A small network was trained on made-up records. Each row is its average activation on records with the value named, seen along a few directions.
Related values have similar rows: they may be neighbours, one step apart, or belong to one group.

Other fields shift rows strongly along two fixed directions, in all tables alike. That doesn't count.

Values of Suzut:
t15: [  8   7   2   7  -2 -14  11   5   5  14  11   3  -2  -9  10   5  12   6
   6   1  -3  -4  -1]
t10: [  5   5  14   4  -3 -22   7   5   2   6   8  -6  -3 -23   9   7  18   1
   0  -4  -3   3   7]
t1: [ 13   3  12   3 -12 -19  11  -3  12   2   5   2  -8 -10  10  -5  22  -2
   9  -6  -3   6   5]
t19: [-18 -14   6   0 -17  18 -11  -1   2 -35 -13 -29 -18  -3 -23   9  -6 -23
  13 -15  13   0  10]
t6: [-20  -8 -10  -4  10  28  -7   1  -6 -11  -5  -5   0  20  -3   4 -37 -14
  -6  -7  14   0  -6]
t7: [ 32  13  14  27 -14 -38  19  12   8  22   6   5  -3 -38  16   8  39  29
   8  15 -21  -2   0]
t17: [  2   0   3  12  -4   8   2  -2   0 -15 -12  -3   2   5  -6   0  -5  -3
   5   5  -8  -4   4]
t2: [  5  -7  19   6 -16 -21   8  -8  14 -10   5  -5 -12 -16 -13   2  31 -11
  17  -3  -7   2  11]
t14: [ 15   7 -17   4  15   6   2   3 -13  12   4  10  17  10   5  -5  -4   9
  -1  21 -11 -10  -8]
t4: [-16 -10   3 -11   2  22  -9   3  -3 -14 -11  -6  -3  17  -7  -8 -24 -14
 -10 -14  14   3   0]
t18: [-22 -11  13 -25  -9  11 -10 -11   2 -26 -13 -15  -8   8 -19  -7   1 -19
   4 -13  18   9  10]
t12: [ 23  17 -11   7   3 -22  15  -3   6  33  11  28  11  -6  26  -8  14  28
  -1  23 -18 -11 -10]
t13: [ 16  21 -54  -5  50  34  -2   7 -30  48  10  45  46  45  37 -19 -60  31
 -36  24  -5 -13 -38]
t20: [-34 -12  -8 -22  14  27 -24   0 -10   2  -1   5   3  23  -9  -1 -42 -17
 -23 -21  11  10  -3]
t8: [-20 -13  22 -14 -17 -10 -13  -8   9 -25  -6 -13 -20 -14 -20  -1  21 -16
   2 -21  10  16  14]
t11: [ 12   7 -14   6   2   1   3   3  -3   5   2  -6   1  -4   3   9   5  15
   8  13  -5 -10  -2]
t16: [ 31  12  12  22 -16 -29  23   8   9   1  -7   2   0 -21  20 -10  33  26
  10  21 -15  -5   6]
t5: [-25 -16  10 -11  -1  12 -20  -9   2 -18  -4  -6  -6   5 -30   5  -6 -22
 -10 -18   7  16   5]
t9: [-11  -3 -16  -4  15  13 -12  -3  -4  11   7   6   7  14  -9  13 -19   1
  -4   3   2  -6  -7]
t3: [  7   2  -1  -2  -3  -5   6   1  -2  -4   2 -12  -4  -4   4   3   8  -3
   8  -2   7   0   3]
Each value of Suzut is a pair of two hidden parts, and every pair occurs once (5 first parts, 4 second parts).
Q: Changing only the second part turns t18 into t16. t3 has the same second part as t18; what does that change turn t3 into?
A: t6
Q: Changing only the second part turns t19 into t7. t4 has the same second part as t19; what does that change turn t4 into?
A: t20
Q: Changing only the second part turns t10 into t15. t5 has the same second part as t10; what does that change turn t5 into?
A: t2

Values of Kag:
k14: [  3  10 -10   5  13  -7   6  -2   0  28  16  16  13   4  12  11  -5  11
   3  10 -12 -15  -4]
k6: [  9   1  -3  -5  15   0   3   4  -3  19   8   8  11   9  10 -11 -10  -8
 -11  -5  -2   3  -4]
k13: [ -8  -5 -28   0  25  34 -18  -6 -11  -3  -4  13  15  34 -20   3 -31   2
 -14   6   0  -4 -19]
k3: [-17 -10   8   2 -15  15  -8   2   5 -23  -8 -15 -18   3 -13   7 -13 -15
   4 -26  15   4   1]
k11: [ 25   6  18   1 -23 -37  22   0  20   3   3   3 -16 -19  19 -16  46  13
  13   4  -1   2   9]
k4: [-34 -12  -4 -30  12  22 -27  -5 -15 -12  -1 -14   1   9 -23   6 -22 -18
 -15 -19  23   8  -4]
k5: [-19 -15 -13  -6   0  36 -13   0 -13 -30 -13 -23  -5  18 -20   3 -30 -23
   6   2   9 -12   1]
k10: [  9  -4  45   2 -46 -34  20 -14  29 -46 -19 -33 -33 -36  -6  -7  61 -18
  42  -7   9   8  33]
k8: [ -9   0 -16   1  13   1   2   6   3  17   7  13  -1   3  12   4 -21  10
 -14   5   2  -1 -12]
k9: [-21 -20  28  -4 -16  11  -6  -1   6 -28 -17 -20  -9  -2 -28   3   0 -21
   6 -10  11   9  14]
k12: [ -1  -3  16   3  -8  -1   5  -4  -1 -29   1 -16  -8  -4  -6   3  14 -25
  10 -12   5  10  11]
k1: [ 41  24 -20  18  10 -13  14  16  -7  34   4   7  15  -9  29   5  13  41
   3  26 -13  -8  -3]
k7: [ 36  24   0  27  -2 -39  17  14   1  33   3  24  13 -27  36 -12  24  41
  -9  23 -37  -6  -2]
k2: [-14   3 -24 -13  23  11 -19 -10 -13  36  19  38  22  15  -1   1 -25   8
 -23   4 -12   2 -22]
Each value of Kag is a pair of two hidden parts, and every pair occurs once (2 first parts, 7 second parts).
Q: Changing only the second part turns k2 into k11. k13 has the same second part as k2; what does that change turn k13 into?
A: k10
Q: Changing only the second part turns k9 into k3. k7 has the same second part as k9; what does that change turn k7 into?
A: k8
Q: Changing only the second part turns k4 into k14. k1 has the same second part as k4; what does that change turn k1 into?
A: k5
